A small network was trained on invented records. Each row is its activation on one of them, seen along a few directions.
After each row come some of the record's fields: BEGIP, DEG, BUNA, NUL, SANO, PIVED, ZEGUV.
A field that a record lacks is left out.
Other fields move the rows too, some of them a lot.
In the rows, zero is written as 500.
Random noise pushes rows far along 14 fixed directions. That doesn't count. These rows show it; they differ only by the noise:
[578 454 492 343 398 673 301 820 594 520 476 366 488 509 732 514 370 318
 577 395 498 514 774 411 607 576 644 484 667 722 486 273]
[611 517 418 462 592 369 404 561 418 372 498 647 380 654 462 472 582 477
 463 584 510 579 515 574 239 305 467 494 426 575 757 492]
[600 565 463 570 560 412 472 458 422 406 483 587 437 532 472 546 497 472
 299 229 446 366 754 473 458 546 221 457 486 346 697 681]
[604 556 587 381 673 452 522 605 476 389 557 553 498 545 482 655 601 388
 533 874 531 551 568 584 478 370 449 413 378 473 372 620]
[631 529 567 404 424 497 389 622 418 319 513 479 322 550 572 595 597 353
 414 492 531 474 642 359 439 457 507 436 584 572 419 530]
[420 506 503 599 598 634 663 478 515 446 658 405 541 495 425 533 413 482
 508 472 420 420 434 611 614 258 440 472 376 389 361 515]
[370 395 490 616 648 533 541 507 446 374 480 724 678 421 781 297 345 777
 571 433 338 323 590 565 647 528 555 508 246 369 490 625]
[496 387 554 413 520 373 344 444 566 568 390 502 514 363 676 384 545 503
 618 344 475 628 449 481 416 593 498 576 460 710 630 509]
[321 436 451 743 605 459 604 242 548 508 420 494 568 443 404 475 387 614
 547 381 461 537 355 480 370 485 423 639 397 391 416 453]
[550 591 504 523 370 552 597 430 399 456 373 437 472 522 533 363 536 601
 403 534 467 330 494 619 584 384 565 494 482 499 596 289]
[613 480 566 605 636 349 622 369 361 590 349 416 422 667 666 461 669 336
 369 339 682 477 481 215 477 599 514 556 399 503 213 753]
[463 483 617 586 526 235 507 305 446 499 435 555 466 434 337 488 471 636
 501 479 531 628 487 524 453 497 428 543 379 607 620 385]
[384 418 550 457 636 500 456 608 658 508 585 417 504 455 628 573 500 425
 647 559 521 441 639 365 630 629 614 553 495 542 210 668]
[488 433 429 480 744 630 657 528 584 728 648 370 628 546 576 516 492 321
 627 459 480 674 337 580 651 277 404 525 360 490 323 671]
[543 472 737 332 490 416 411 543 475 402 405 635 686 262 644 491 406 643
 566 611 488 513 698 515 632 707 475 333 394 567 506 516]
[537 481 429 464 590 504 446 593 508 467 532 518 429 577 617 484 567 424
 519 493 464 486 562 504 473 409 503 541 476 527 527 587]

[589 511 507 458 458 390 572 625 335 602 611 562 454 706 363 466 442 574
 422 580 693 603 552 438 649 417 612 352 478 616 569 438]  {BEGIP: mulab, DEG: gevi, BUNA: tida, NUL: dal, SANO: daro, PIVED: tidos}
[490 570 268 325 360 680 433 576 614 576 608 420 447 552 471 448 654 459
 481 432 496 368 373 540 431 477 521 439 746 442 707 633]  {BEGIP: mulab, DEG: gevi, BUNA: mede, NUL: dal, SANO: bika, PIVED: venil}
[603 485 473 205 461 565 455 629 561 782 526 486 604 448 689 464 608 436
 618 598 514 675 502 564 765 544 496 451 590 634 563 616]  {BEGIP: met, PIVED: det, ZEGUV: gim}
[390 581 620 475 426 448 535 511 594 470 590 462 538 357 355 498 416 687
 511 607 442 242 736 688 798 589 549 444 493 503 621 390]  {BEGIP: met, PIVED: det, ZEGUV: gim}
[368 472 460 527 539 370 512 448 502 516 583 607 451 461 451 455 532 725
 584 561 428 532 565 551 660 478 511 595 454 515 576 574]  {BEGIP: mulab, DEG: mez, BUNA: tida, NUL: dal, SANO: zit, PIVED: venil}
[545 542 683 549 560 290 540 480 437 615 625 498 412 493 366 689 498 436
 461 494 521 644 707 465 812 534 360 505 437 575 421 554]  {BEGIP: mulab, DEG: kanub, BUNA: tida, NUL: pagut, SANO: daro, PIVED: det, ZEGUV: gim}
[516 546 425 485 334 600 502 640 466 501 630 374 316 608 502 448 533 491
 406 342 438 302 589 546 725 377 605 518 620 546 611 409]  {BEGIP: gir, PIVED: venil}
[449 507 519 610 572 377 599 425 363 375 585 700 484 591 364 593 462 617
 431 555 591 570 544 292 456 526 470 438 435 388 324 685]  {BEGIP: mulab, DEG: gevi, BUNA: tida, NUL: pagut, SANO: zit, PIVED: det, ZEGUV: gim}
[389 371 360 448 494 696 333 527 696 475 495 443 546 388 600 524 474 398
 667 409 408 581 283 458 229 522 508 586 646 495 447 497]  {BEGIP: gir, PIVED: loke}
[444 314 651 519 704 365 406 603 570 653 648 483 543 398 623 566 375 385
 702 344 444 825 581 485 715 516 490 605 325 770 400 484]  {BEGIP: gir, PIVED: loke}
[540 453 560 375 549 542 555 539 436 479 570 626 649 413 637 407 470 584
 544 477 465 608 499 525 617 410 466 379 382 512 467 634]  {BEGIP: met, PIVED: det, ZEGUV: nof}
[450 546 295 569 621 448 416 575 689 554 469 447 386 631 345 609 521 415
 526 634 500 402 643 607 336 556 501 695 602 441 668 412]  {BEGIP: gir, PIVED: venil}
[618 538 505 348 574 493 531 613 557 732 616 341 516 560 397 560 527 314
 497 464 578 575 548 593 664 427 388 448 510 588 604 569]  {BEGIP: gir, PIVED: venil}
[410 440 410 612 450 557 406 550 421 356 680 626 288 537 687 456 564 547
 499 287 281 440 504 432 593 349 565 630 509 494 481 608]  {BEGIP: mulab, DEG: kanub, BUNA: mede, NUL: pagut, SANO: daro, PIVED: det, ZEGUV: gim}
[551 494 584 496 428 580 438 644 395 504 616 534 500 534 623 511 410 440
 478 381 455 559 542 474 662 473 591 433 477 626 484 403]  {BEGIP: mulab, DEG: kanub, BUNA: mede, NUL: pagut, SANO: bika, PIVED: det, ZEGUV: gim}
[449 524 433 552 489 456 561 325 520 625 395 553 607 406 466 470 490 650
 462 417 434 504 563 512 610 653 346 563 532 359 600 534]  {BEGIP: gir, PIVED: loke}
[471 438 651 414 546 244 330 533 449 350 650 689 397 359 548 499 576 627
 524 448 410 466 672 489 616 587 437 482 405 585 626 735]  {BEGIP: gir, PIVED: loke}
[491 558 439 530 316 476 472 433 438 389 350 607 400 425 343 656 494 673
 476 756 456 568 592 492 463 528 376 587 680 340 493 340]  {BEGIP: gir, PIVED: venil}
[390 390 446 615 703 316 413 486 591 573 506 554 409 560 491 568 546 475
 655 642 488 644 491 474 383 537 557 731 426 564 434 523]  {BEGIP: mulab, DEG: mez, BUNA: mede, NUL: pagut, SANO: daro, PIVED: loke}
[448 496 446 459 387 538 468 372 479 290 408 598 523 427 479 397 575 674
 468 503 527 387 300 415 206 546 573 431 567 416 536 592]  {BEGIP: gir, PIVED: venil}
[577 536 498 583 564 428 537 467 445 598 485 466 393 608 510 614 585 341
 424 424 532 587 586 367 551 516 391 591 532 474 371 593]  {BEGIP: mulab, DEG: kanub, BUNA: tida, NUL: pagut, SANO: daro, PIVED: det, ZEGUV: nozon}
[418 511 467 375 350 470 532 458 590 611 672 369 358 464 311 541 617 556
 520 440 580 537 467 359 681 506 517 495 699 570 438 626]  {BEGIP: mulab, DEG: gevi, BUNA: mede, NUL: pagut, SANO: daro, PIVED: venil}
[536 479 363 379 481 653 455 547 454 419 440 655 591 532 589 458 542 565
 585 768 485 651 242 568 234 338 552 437 520 452 555 462]  {BEGIP: mulab, DEG: kanub, BUNA: tida, NUL: dal, SANO: zit, PIVED: loke}
[443 395 261 427 499 665 348 598 670 559 544 503 591 502 524 494 366 407
 581 238 490 640 427 380 249 544 444 507 677 498 616 543]  {BEGIP: gir, PIVED: tidos}
[514 439 446 498 459 585 374 549 493 456 474 600 561 409 668 496 389 501
 456 188 400 495 614 390 452 624 345 455 561 409 584 620]  {BEGIP: mulab, DEG: kanub, BUNA: tida, NUL: pagut, SANO: zit, PIVED: tidos}
[494 591 482 500 498 523 617 461 558 589 592 236 397 621 249 523 602 365
 494 644 617 439 284 636 434 290 599 503 509 565 507 375]  {BEGIP: mulab, DEG: mez, BUNA: tida, NUL: dal, SANO: zit, PIVED: venil}
[500 502 652 663 526 535 520 434 542 411 631 200 355 523 314 617 487 187
 428 263 532 424 297 501 282 308 471 505 443 588 371 408]  {BEGIP: mulab, DEG: kanub, BUNA: tida, NUL: pagut, SANO: daro, PIVED: det, ZEGUV: nozon}
[352 493 443 566 595 327 487 454 591 559 550 534 482 550 402 389 494 664
 564 497 529 377 544 541 528 605 635 585 441 552 653 548]  {BEGIP: mulab, DEG: mez, BUNA: mede, NUL: pagut, SANO: bika, PIVED: venil}
[513 461 637 613 615 465 400 563 444 229 545 586 381 449 631 616 516 401
 472 502 363 337 630 537 453 481 415 540 334 386 375 645]  {BEGIP: met, PIVED: venil}
[544 497 540 518 525 389 567 378 505 651 436 467 645 510 298 547 354 483
 442 330 686 698 509 340 430 644 341 390 517 506 508 515]  {BEGIP: mulab, DEG: kanub, BUNA: mede, NUL: dal, SANO: daro, PIVED: tidos}
[558 531 442 609 527 504 557 416 494 585 511 338 400 595 341 585 500 295
 383 247 516 562 482 466 395 393 312 550 545 489 539 469]  {BEGIP: mulab, DEG: mez, BUNA: tida, NUL: pagut, SANO: zit, PIVED: loke}
[371 505 466 624 384 583 498 446 520 344 528 424 366 475 468 495 523 551
 461 453 386 284 472 496 487 452 601 599 570 431 428 388]  {BEGIP: gir, PIVED: loke}
[582 440 513 549 502 532 496 504 370 458 328 551 498 543 675 549 497 433
 490 550 558 657 492 282 429 559 510 562 525 472 209 471]  {BEGIP: gir, PIVED: loke}
[558 567 671 430 468 510 599 454 379 297 477 555 573 470 507 377 564 608
 469 694 518 403 354 625 430 347 615 335 318 507 505 451]  {BEGIP: mulab, DEG: kanub, BUNA: mede, NUL: dal, SANO: daro, PIVED: venil}
[496 489 535 571 553 420 489 415 411 329 453 599 457 510 430 556 525 520
 477 621 495 564 408 477 274 413 459 533 418 449 437 477]  {BEGIP: gir, PIVED: loke}
[554 571 591 560 528 415 429 471 577 491 308 381 462 460 516 572 547 349
 416 473 517 285 667 541 404 745 462 567 517 462 555 457]  {BEGIP: gir, PIVED: venil}
[405 491 510 558 618 374 522 372 530 345 540 588 393 460 407 553 650 534
 555 656 444 524 381 529 336 393 442 605 411 400 426 672]  {BEGIP: gir, PIVED: venil}
[497 479 564 361 383 575 520 476 446 404 632 523 489 422 510 509 606 506
 506 492 536 584 305 377 472 412 530 358 561 524 335 667]  {BEGIP: met, PIVED: det, ZEGUV: gim}
[462 460 470 579 474 452 497 546 410 492 562 545 381 635 482 517 457 547
 541 553 530 696 513 385 565 378 632 587 508 630 405 324]  {BEGIP: mulab, DEG: kanub, BUNA: mede, NUL: dal, SANO: zit, PIVED: loke}
[412 479 630 671 605 400 523 297 598 507 340 464 661 316 408 509 332 531
 552 402 451 495 513 585 371 651 381 567 367 477 527 358]  {BEGIP: mulab, DEG: mez, BUNA: tida, NUL: pagut, SANO: daro, PIVED: det, ZEGUV: gim}
[379 400 440 328 429 542 483 378 663 567 487 401 544 346 577 299 680 610
 648 475 544 440 132 489 360 510 624 516 570 545 486 712]  {BEGIP: met, PIVED: venil}

Here are new rows. What are their fields?
[553 517 673 359 478 415 509 471 436 307 660 449 423 514 301 582 641 409
 426 574 680 510 301 357 290 407 563 270 490 578 353 678]  {BEGIP: gir, PIVED: loke}
[645 598 468 355 375 422 446 472 398 488 409 556 301 563 604 491 855 478
 453 762 435 494 422 603 497 423 543 585 588 550 636 514]  {BEGIP: gir, PIVED: det, ZEGUV: gim}
[664 550 574 435 390 422 565 393 252 479 442 647 481 544 481 537 618 523
 348 527 631 710 384 311 471 503 438 354 534 493 422 626]  {BEGIP: gir, PIVED: det, ZEGUV: gim}
[475 452 393 412 522 423 530 486 500 717 500 545 537 580 525 359 602 621
 556 578 609 563 377 466 557 556 604 496 528 547 589 639]  {BEGIP: mulab, DEG: mez, BUNA: tida, NUL: dal, SANO: daro, PIVED: loke}
[536 476 357 556 539 568 564 378 556 658 364 374 517 539 515 463 560 385
 508 463 507 561 272 575 341 400 385 618 518 422 503 491]  {BEGIP: met, PIVED: tidos}
[521 425 620 409 471 614 430 590 492 479 692 437 585 374 495 516 351 396
 522 236 435 591 419 565 558 377 400 350 449 620 577 483]  {BEGIP: gir, PIVED: loke}
[619 513 441 480 464 523 429 684 422 555 508 489 385 612 670 432 548 428
 429 355 438 432 680 568 681 458 560 547 517 611 685 433]  {BEGIP: gir, PIVED: venil}
[391 476 473 528 746 625 739 549 626 644 741 415 783 556 355 475 285 477
 558 435 594 450 470 567 653 414 500 342 336 404 375 677]  {BEGIP: met, PIVED: det, ZEGUV: gim}
[564 518 483 380 283 721 467 610 434 256 507 547 590 435 481 379 340 639
 460 523 452 410 449 617 395 331 547 266 542 481 665 296]  {BEGIP: mulab, DEG: mez, BUNA: mede, NUL: dal, SANO: daro, PIVED: tidos}
[647 527 353 497 505 549 458 534 457 604 298 483 434 687 703 421 654 331
 464 518 482 511 425 533 357 457 557 634 557 536 619 417]  {BEGIP: gir, PIVED: det, ZEGUV: gim}
[473 495 625 693 546 316 541 307 505 584 301 368 329 467 617 558 665 406
 502 499 477 459 567 428 591 646 507 805 447 506 249 452]  {BEGIP: met, PIVED: venil}
[409 505 502 480 410 587 568 476 552 537 521 426 558 441 388 564 439 564
 537 602 550 560 492 408 616 541 577 474 620 489 318 394]  {BEGIP: gir, PIVED: loke}
[449 553 446 576 547 561 435 584 610 503 378 469 493 510 579 574 474 472
 567 793 397 357 629 666 510 578 573 665 524 417 486 289]  {BEGIP: mulab, DEG: kanub, BUNA: tida, NUL: dal, SANO: bika, PIVED: tidos}
[526 478 387 513 418 555 396 566 448 438 519 532 337 654 538 496 593 409
 487 510 532 538 338 398 257 409 631 556 603 573 515 458]  {BEGIP: mulab, DEG: gevi, BUNA: tida, NUL: pagut, SANO: daro, PIVED: det, ZEGUV: gim}
[669 587 552 454 508 380 558 506 312 537 402 600 424 626 541 524 633 484
 409 695 575 592 611 450 599 505 491 493 457 506 461 526]  {BEGIP: mulab, DEG: mez, BUNA: tida, NUL: pagut, SANO: daro, PIVED: venil}
[527 493 555 515 487 506 466 563 539 365 595 403 480 513 288 592 311 380
 434 299 589 500 582 410 325 462 436 352 522 560 516 408]  {BEGIP: mulab, DEG: gevi, BUNA: mede, NUL: pagut, SANO: zit, PIVED: tidos}
[485 405 455 635 469 467 445 426 453 561 356 563 474 453 646 487 434 546
 503 345 425 587 538 424 527 592 397 652 509 446 464 468]  {BEGIP: met, PIVED: tidos}
[587 543 403 398 426 554 356 608 452 407 325 709 493 493 631 618 562 538
 521 839 409 623 665 490 431 575 469 553 641 401 517 389]  {BEGIP: gir, PIVED: loke}
[562 632 443 460 544 597 526 470 585 473 535 383 460 511 385 630 646 325
 428 590 443 403 454 640 389 392 324 489 569 359 536 568]  {BEGIP: mulab, DEG: kanub, BUNA: mede, NUL: pagut, SANO: bika, PIVED: loke}
[549 489 538 428 400 465 487 594 419 511 635 465 427 608 371 523 455 473
 413 371 653 572 557 301 572 468 564 366 599 624 489 489]  {BEGIP: gir, PIVED: loke}
